A small network was trained on made-up records. Each row is its average activation on records with the value named, seen along a few directions.
Related values have similar rows: they may be neighbours, one step apart, or belong to one group.
In the rows, zero is written as 500.
Strong random noise was added to every row along 3 fixed directions; ignore it. To show where, here is one row again and again, with new noise each time:
[658 452 467 563 376 422 396 399 644 518 510 437 681 617 336]
[544 372 512 513 568 676 680 716 411 631 562 557 493 507 525]
[594 307 357 372 467 659 587 455 451 526 534 450 399 496 524]
[547 404 567 594 570 639 698 766 432 637 557 595 562 535 477]
[680 393 394 529 331 438 452 298 634 434 481 438 615 613 313]


Field N:
n2: [567 476 387 593 285 453 529 272 641 202 420 565 532 619 260]
n4: [648 527 581 654 369 366 410 488 649 532 492 540 738 566 299]
n16: [572 442 555 690 359 263 651 281 585 320 417 616 554 584 267]
n5: [523 610 574 624 517 249 527 341 521 361 468 543 589 554 294]
n14: [400 734 545 667 477 279 400 473 563 413 455 557 630 591 375]
n1: [542 624 514 541 414 519 429 532 593 481 467 527 504 495 459]
n11: [470 246 396 449 547 604 791 386 357 420 491 562 268 435 525]
n13: [293 636 608 435 708 461 382 593 371 591 556 453 431 419 668]
n15: [618 637 512 715 241 321 619 318 661 148 277 620 624 586 235]
n8: [379 597 560 510 615 362 263 395 609 566 494 350 533 488 530]
n12: [495 626 588 393 609 625 257 686 517 735 636 355 555 382 751]
n6: [440 432 669 633 590 403 458 595 548 635 579 474 671 494 532]
n7: [543 640 425 556 292 385 350 387 626 366 376 495 574 625 408]
n10: [489 445 301 366 397 407 697 170 401 111 339 526 263 471 437]
n9: [373 645 646 647 560 461 509 678 488 483 440 678 525 518 537]
n3: [520 439 496 393 580 646 502 667 450 689 579 465 593 457 594]
N is arranged as a line.
Question: Which values are neighbours of n5? Give them in the order they are listed.
Answer: n13, n8
Question: Which values are neighbours of n12? Give them in the order they are listed.
Answer: n2, n4
Question: Which values are neighbours of n6? Give them in the order they are listed.
Answer: n11
Question: Which values are neighbours of n9? Give them in the order they are listed.
Answer: n14, n15
Question: Fewest steps between n16 and n7?
Answer: 8
